A small network was shown many inputs. Here are its activations along a few directions, one row for each input.
Each table varies a few parts of the input and shows all the possible inputs, shuffled.
A made-up example of a description, with smaller parts first: one of 8 places around a ring, together with either a single point or (one of 2 separate values, together with one of 4 places along a line) or one of 11 places along a line.
Shared parts are said once, and a part with two or three values counts as separate values.
(in the rows, 128 means zero)

Other details of the inputs shift rows strongly along two fixed directions, in all tables alike. That doesn't count.

A family of inputs:
row 1: [140 159 197 159 233 123 156  79 104 231  91 129 131  91 121 166]
row 2: [156 108  78  99  66 152 113 145 149  42 193 132 129 154 121  90]
row 3: [132 169 124 170  70  84 138 149 191 115  45  89 116 104 180 142]
row 4: [ 89  86  37 141  39 188 161 216  82  81 192 105 118 124  68 118]
row 5: [111 147  86  80  68 153  88 157 121  61 212 148  94 150  87 140]
row 6: [120 108  95  97  58 164 112 152 163  56 185 141 132 165 116  76]
row 7: [163 119 172 169 207 100 162  64  78 223  60 124 124  98 171 160]
row 8: [114 159 133 172  95  62 142 180 211 115  51 103 133 104 144 130]
row 9: [129  86  41 107  63 109 108 131 110  49 194 128 100 180 142 134]
row 10: [136 195 114 179 122  56 157 168 197 128 105  90  86 126 139 161]
row 11: [114 148  78  83  82 155 106 149 133  54 209 147 100 157  80 129]
row 12: [118  79 142  65 197 173  97  87  23 181 208 171 130 144  85 134]
row 13: [ 92  43 166  73 194 192 107  90  69 162 164 181 173 141  81  81]
row 14: [ 99 222 155 149  77 104 108 175 186 130  72  98 117  87 133 164]
row 15: [149 205 141 176 100  90 148 160 201 111  87  84 110 107 152 139]
row 16: [106 156 128 172  94  68 145 178 202 109  46 103 127 108 167 135]
row 17: [143 202 127 181 110  72 161 158 198 119  99  97  92 118 143 158]
row 18: [117 164 213 141 205 143 135  88 101 234  56 128 162  81 126 141]
row 19: [109  26 162  85 186 178 121  91  66 162 159 180 173 155 103  62]
row 20: [170 131 179 172 222 101 166  76  98 228  79 130 140  96 149 149]
row 21: [142  95  67 105  42 144  99 122 115  33 175 122 124 160 154 110]
row 22: [147  37 148  88 170 194 118  70  63 164 165 175 181 142 122  67]
row 23: [137 125  79  96  85 151 124 153 150  50 209 145 108 172  92 121]
row 24: [149 213 143 168 107 100 145 167 204 110  84  85 116 107 137 153]
row 25: [135  96  48 103  86 123 125 152 137  53 206 138  99 175 131 119]
row 26: [ 88 140 222 134 204 117 118 114  88 236  47 136 158  76 120 150]
row 27: [132 222 145 166 108 104 134 160 205 112  91  84 110  94 130 158]
row 28: [114  86 187 167 188  91 138  79  80 217  20 124 167  98 178 139]
row 29: [135  57 163  78 180 211 118  80  67 165 170 174 178 151 102  79]
row 30: [149 184 101 181 119  48 152 166 195 126  98  92  94 118 144 164]
row 31: [140  34 143  88 169 199 121  68  55 159 159 174 175 145 144  73]
row 32: [ 95  94  97  87  76 151 107 178 165  48 169 150 139 169  88  88]
row 33: [107 147 124 169  82  61 136 168 191 109  32  97 116 108 166 140]
row 34: [119  83  71 101  29 147  97 127 127  44 160 132 137 163 155 101]
row 35: [113 227 115 158 125  69 134 172 182 130 102  93  84 112 112 184]
row 36: [136  86  43 101  74 117 114 141 125  53 193 133  87 175 130 123]
row 37: [143 103  59 107  74 140 127 142 137  44 199 147 104 166 135 114]
row 38: [123 151 215 153 211 145 141  85 119 233  64 126 162  83 130 136]
row 39: [163  46 140  90 182 195 125  64  43 148 175 164 163 143 144  83]
row 40: [140 176 209 142 218 140 138  84  89 224  71 117 149  78 125 150]
row 41: [169 122 186 164 198 119 149  65  81 216  48 110 142  89 180 140]
row 42: [122 233 151 150  89 100 111 170 174 120  87  87 104  84 132 173]
row 43: [150  32 120  98 166 162 123  41  14 152 175 167 146 157 146 120]
row 44: [130 118  67  94  98 135 120 163 149  60 216 138 101 181  88 125]
row 45: [118 213 118 168 130  69 142 168 201 129 110  90  86 112 117 181]
row 46: [ 86  56 163  61 187 190 101  94  51 163 156 182 172 139  76  86]
Description of these inputs: either a single point or (one of 5 places along a line, together with one of 9 places along a line).
- Change only the place on the line of 5 in row 7. List by row number the other rows that result. => row 3, row 33, row 36, row 41
- Start at row 14 and move only the place on the line of 9, one step at a time. The first step leads to row 18. Which rows follow, in order? => row 38, row 29, row 6, row 22, row 31, row 3, row 34
- Start at row 19 and move only the place on the line of 5, one step at a time. The first step leads to row 6. Which rows follow, in order? => row 15, row 17, row 10

A family of inputs:
row 47: [125 202 180 169 175  98 138 117 136 195  63 108 121  85 134 180]
row 48: [129 162 185 172 177  80 148 125 153 188  40 108 137  91 147 151]
row 49: [130  65 113  99 136 153 119 103 102 118 166 152 144 160 129  96]
row 50: [144  36  95  79 149 168 117  89  66 112 201 172 139 174 124  90]
row 51: [119  45 137 120 172 156 133  87  44 181 130 149 157 132 132 108]
row 52: [125 182 184 167 182  92 146 132 156 202  57 113 130  88 137 157]
row 53: [136  81 193 126 229 159 146  66  64 219 100 155 166 110 130 108]
row 54: [124  58  88  69  89 194 106 127 103  55 217 165 141 175  93  75]
row 55: [139 135  51 128  31 114 129 173 179  22 170 118  95 161 135 120]
row 56: [122 163 106 126 100 134 128 159 159  90 162 121 106 137  97 140]
row 57: [126 194 106 140  91 113 130 173 181  91 139 102 103 122 107 152]
row 58: [125 143  61 121  21 117 110 177 186  20 162 107 108 155 140 112]
row 59: [144 142 130 158 135  73 144 128 150 139  90 112 116 125 157 149]
row 60: [133 103 202 112 222 163 124  64  53 232 107 150 158 102 124 124]
row 61: [147  44 102  76 133 175 108  79  52 111 194 163 136 162 131  95]
row 62: [125 151  99 151  73  99 138 158 190  83 114 107 114 136 149 127]
row 63: [162  64 140 117 184 156 137  69  53 173 149 151 150 133 140 111]
row 64: [125 153 115 185 110  66 154 156 147 143  64  92 106 104 161 166]
row 65: [131  73 123  71 143 197 105 106  72 122 208 169 151 150  88  88]
row 66: [125 201 156 160 121  97 132 162 172 142  81  98 117  94 137 155]
row 67: [141  78 188 132 211 148 133  44  48 221  92 149 167 112 156 124]
row 68: [117 159 106 138  88 102 127 172 193  80 110 114 117 131 129 129]
row 69: [112  71  95  55 100 177  90 136 107  66 229 172 134 175  80  83]
row 70: [126 131  61 128  27 123 121 175 190  24 163 115 108 158 133 114]
row 71: [141 172 177 178 169  99 154 123 147 190  44 101 142  80 149 150]
row 72: [145  54  69  72  88 173 104 118  82  55 225 157 126 179 125  88]
row 73: [126  84 125  86 127 170 105 105  92 113 159 152 145 143 117  97]
row 74: [130 136  57 124  25 123 116 174 186  25 166 112 112 152 133 111]
row 75: [119 195 153 163 126  95 144 159 186 146  80 105 114  99 132 149]
row 76: [124 189 147 142 139 110 129 135 147 151 102 106 111 108 122 162]
row 77: [115 189 109 139  93 110 134 172 187  88 140 109  97 130 108 147]
row 78: [120 104 124  84 154 154 112 117  99 124 191 155 130 156  84 116]
row 79: [126 100 164 112 167 154 121  85  83 164 114 150 155 121 132 118]
row 80: [123 169 114 140  75 109 124 172 182  77 109 102 117 121 138 133]
row 81: [145 168 125 180 124  75 157 140 170 136  74 102 106 111 167 152]
row 82: [120 181 114 140  78 116 130 177 191  93 125 112 112 125 119 140]
row 83: [121 201 108 137  87 110 123 176 180  88 135  98  99 122 114 154]
row 84: [126  94 160  97 210 164 126  86  72 183 165 159 142 131  96 124]
row 85: [140 162 171 178 157  87 144 104 138 192  38  96 133  92 175 155]
row 86: [136  79 152 125 176 128 128  87  92 169 121 144 152 137 139 111]
row 87: [ 99 120  95 127  77 122 126 171 144  87 124 120 122 129 117 126]
row 88: [107 106 145 121 181 149 133 114  64 184 139 140 135 120  96 139]
row 89: [143 152 131 159 121  89 138 115 138 137  84 111 117 115 169 157]
row 90: [101  81 116  93 127 166 113 134  79 132 170 153 139 138  93 110]
row 91: [123 191 189 165 165  99 137 118 142 199  49 111 133  79 144 166]
- The inputs of row 67 and row 89 match in every part but one. If row 62 is changed in the same way as row 67 into row 89, which row does it become? => row 81
- The inputs of row 87 and row 64 match in every part but one. If row 68 is changed in the same way as row 87 into row 64, which row does it become? => row 50
- Describe the family of inputs behind these rows. => one of 5 places along a line, together with either a single point or one of 8 places along a line

A family of inputs:
row 92: [137  94 121 104 151 152 119  95  46 154 188 145 128 142 113 130]
row 93: [130 131 122 129  93 122 124 144 163 102 111 134 130 131 145 111]
row 94: [102 118  96 126  92 125 134 157 146 109 139 126 118 141 117 125]
row 95: [136 118  99 115  96 125 120 138 153  73 159 127 125 164 133 105]
row 96: [127  66 120 103 166 151 125 115  70 150 167 144 136 148 107 108]
row 97: [123 129  74 122 105 137 133 153 130  90 170 123 103 141 119 131]
row 98: [128 232 181 140 148 113 125 143 199 142  87 112 127  99 114 146]
row 99: [110 136 174  92 183 179 116 123  96 165 170 153 137 123  69 118]
row 100: [149 137 104 122 101 127 135 127 155  84 151 124 118 149 140 134]
row 101: [126 163 126 167 137  79 159 150 157 144  86  96 101 105 130 165]
row 102: [104 108  92 111  81 129 115 170 130  89 148 138 127 140 113 117]
row 103: [151 120  95 122  98 129 125 133 155  74 159 131 119 147 127 113]
row 104: [119  95 153 143 181 127 141 109  90 194 115 138 144 115 125 135]
row 105: [139  88 159 119 166 143 133  88 103 166 122 147 151 132 143 101]
row 106: [130 191 135 180 135  72 147 142 148 151  80  99  90  96 143 185]
row 107: [128  78 156 105 142 175 108  93  86 142 120 141 161 123 137  88]
row 108: [134 107 177 131 161 145 132  94  98 174  90 140 167 105 153 113]
row 109: [104 118 177 152 169 137 140 105  83 207  57 122 156  90 130 143]
row 110: [130 114  98 116  98 124 114 134 159  76 151 137 129 150 133 105]
row 111: [150 135  94 108  92 133 120 125 143  71 172 130 111 149 140 128]
row 112: [104 175 150 171 124  76 134 164 160 155  34  92 126  88 144 169]
row 113: [155 163 113 135  97 114 119 113 145 105 141 116 110 139 144 143]
- Describe the family of inputs behind these rows. => one of 2 separate values, together with either a single point or one of 10 places along a line
- The inputs of row 99 and row 98 match in every part but the choice among 2 separate values. If row 92 is changed in the same way as row 99 into row 98, which row does it become? => row 113
- Change only the choice among 2 separate values in row 112. List by row number the other rows that result. => row 108

A family of inputs:
row 114: [ 99 123 195 136 223 118 140 110  94 228  71 135 152 100 114 152]
row 115: [116 174 102 185  48  40 132 185 228  66  49  81 104 130 164 154]
row 116: [127  31  49  67  85 150  98 120  95  49 221 165 125 189 128  81]
row 117: [118 109 130 152 105 110 134 134 150 126  77 133 142 115 165 115]
row 118: [122  73 102  44  95 174  70 123 118  41 227 174 145 183  94  81]
row 119: [105 151 125 135 140  99 126 153 143 150 126 121 108 121 103 149]
row 120: [114 194 104 162 103  85 137 193 183 110 129  94  79 127 119 171]
row 121: [132 167 136 119 145 104 117 114 162 131 124 116 119 128 137 141]
row 122: [124 145 187 142 169 138 108  72  26 226  63 109 143  73 166 179]
row 123: [140 196 137 147  71 127 127 173 209  85  90  95 122 104 131 118]
row 124: [142  55  79 101 131 145 132 105  79  92 183 157 114 168 143 104]
row 125: [149  72 139  62 182 183 116  56  53 135 222 180 135 166 106 100]
row 126: [143  59 112  88 183 201 132  99  34 153 236 164 137 150  77 115]
row 127: [116 131 203 153 201 153 162 114  92 226  69 119 165  74 108 123]
row 128: [115 194 142 138  73 110 119 157 216  93  88 118 119 117 136 132]
row 129: [153  97 184 173 179 133 161  89  86 214  45 120 179  94 162 103]
row 130: [ 97 130 203 152 206 136 141 110  97 228  72 141 163  91 114 131]
row 131: [159 132  41  78  48 173 109 146 152   9 251 142  97 181  97 111]
row 132: [159 199  62 198  45  53 171 178 215  71  90  69  83 122 167 170]
- Describe the family of inputs behind these rows. => either a single point or (one of 3 separate values, together with one of 6 places along a line)
